Each row below holds a small network's activations on one input, seen along a few directions.
Each table varies a few parts of the input and shows all the possible inputs, shuffled.
A made-up example of a description, with smaller parts first: one of 2 separate values, together with either a single point or one of 9 places along a line or (one of 6 places along a line, together with one of 8 places around a ring).
Shared parts are said once, and a part with two or three values counts as separate values.
In the rows, 128 means zero.

Other details of the inputs vary at random and push rows far along three fixed directions, the same in every table; ignore that.

A family of inputs:
r1: 101  125  81  135  109  93  89  63  117  174  140
r2: 85  125  118  150  187  97  123  151  167  88  100
r3: 89  117  144  131  157  92  123  150  159  103  126
r4: 115  125  110  149  113  130  82  69  162  166  142
r5: 124  90  100  132  136  97  65  67  167  176  120
r6: 134  90  112  126  148  107  83  68  107  174  133
r7: 95  84  109  164  168  95  127  189  113  120  91
r8: 124  104  127  114  92  152  122  118  154  134  146
r9: 161  122  108  112  139  125  119  102  147  141  141
r10: 115  138  118  171  181  107  139  166  108  105  92
r11: 140  128  119  138  86  157  143  127  139  142  168
r12: 137  119  106  155  125  126  85  87  111  182  120
r13: 147  129  138  138  132  141  110  165  134  83  153
r14: 110  123  122  154  185  117  120  171  118  87  79
r15: 130  131  156  113  109  165  106  124  106  123  141
r16: 141  166  142  132  112  190  138  130  105  105  128
r17: 184  148  137  124  113  170  128  173  119  87  180
r18: 162  127  119  108  133  148  120  108  107  147  122
r19: 84  130  149  140  158  104  146  130  119  115  101
r20: 146  176  144  142  97  205  131  158  105  101  129
r21: 110  73  101  156  116  101  95  79  111  200  121
r22: 133  155  124  164  146  141  138  149  131  87  166
r23: 109  117  129  134  162  105  119  158  129  123  72
r24: 134  145  117  134  117  127  127  104  156  158  144
r25: 159  167  135  124  104  198  122  162  145  82  148
r26: 155  98  111  116  101  137  129  130  141  147  152
r27: 124  142  157  131  101  161  119  119  102  130  145
r28: 117  127  107  156  125  133  87  81  119  185  127
r29: 124  140  125  128  122  136  126  85  157  136  139
r30: 133  123  156  95  144  117  154  140  112  110  99
r31: 128  102  116  145  139  102  94  60  103  178  134
r32: 108  134  178  35  118  97  196  120  150  167  60
r33: 164  129  110  119  125  136  112  125  148  141  140
r34: 113  127  115  152  163  71  141  146  160  137  103
r35: 175  149  127  119  117  178  125  161  101  122  125
r36: 138  89  118  118  101  131  117  119  150  140  137
r37: 137  135  189  47  109  76  222  128  117  171  97
r38: 151  120  118  110  132  131  112  95  153  130  129
r39: 141  123  128  136  151  128  117  144  139  83  141
r40: 113  114  133  152  175  98  119  184  104  106  112
r41: 98  156  107  143  114  128  123  146  112  90  124
r42: 133  154  142  38  95  65  222  128  123  150  91
r43: 111  137  130  163  145  108  127  147  140  115  159
r44: 147  149  140  122  122  174  124  139  136  75  163
r45: 136  147  140  130  111  154  130  104  139  109  165
r46: 164  141  115  128  124  132  135  98  140  140  146
r47: 143  148  139  130  116  158  136  106  96  136  152
r48: 102  119  124  178  177  66  128  170  141  104  130
r49: 141  130  104  95  96  128  106  111  112  123  126
r50: 77  122  124  156  191  110  114  155  129  96  78
r51: 130  123  138  130  94  195  126  164  105  103  130
r52: 126  114  192  29  117  75  199  124  131  162  81
r53: 168  141  128  133  120  139  135  112  126  119  169
r54: 131  87  127  117  101  143  114  121  113  152  113
r55: 104  108  127  147  126  105  89  69  110  190  146
r56: 107  121  121  165  120  145  140  161  105  130  127
r57: 93  118  129  168  116  154  129  162  110  113  116
r58: 149  125  164  52  82  95  241  143  155  158  115
r59: 136  165  134  123  141  129  180  148  150  106  133
r60: 85  138  118  171  187  97  140  152  120  118  92
r61: 142  119  115  141  165  110  121  144  137  100  146
r62: 144  146  135  142  74  196  148  162  134  93  166
r63: 121  135  146  133  107  134  118  109  144  128  164
r64: 119  139  110  94  94  137  107  105  119  121  130
r65: 113  127  96  113  147  76  134  157  117  113  102
r66: 136  133  147  108  117  170  114  105  106  118  138
Description of these inputs: one of 6 places around a ring, together with either a single point or (one of 2 separate values, together with one of 5 places around a ring).
The inputs of r3 and r43 match in every part but the place on the ring of 6. If r50 is changed in the same way as r3 into r43, which row does it become?
Answer: r60
The inputs of r21 and r7 match in every part but the place on the ring of 6. If r53 is changed in the same way as r21 into r7, which row does it become?
Answer: r61
List by row number the other rows that have the place on the ring of 6 in common with r49.
Answer: r5, r13, r14, r23, r30, r36, r38, r39, r52, r54
List by row number the other rows that have the place on the ring of 6 in common with r20.
Answer: r4, r16, r19, r27, r29, r41, r45, r57, r62, r63
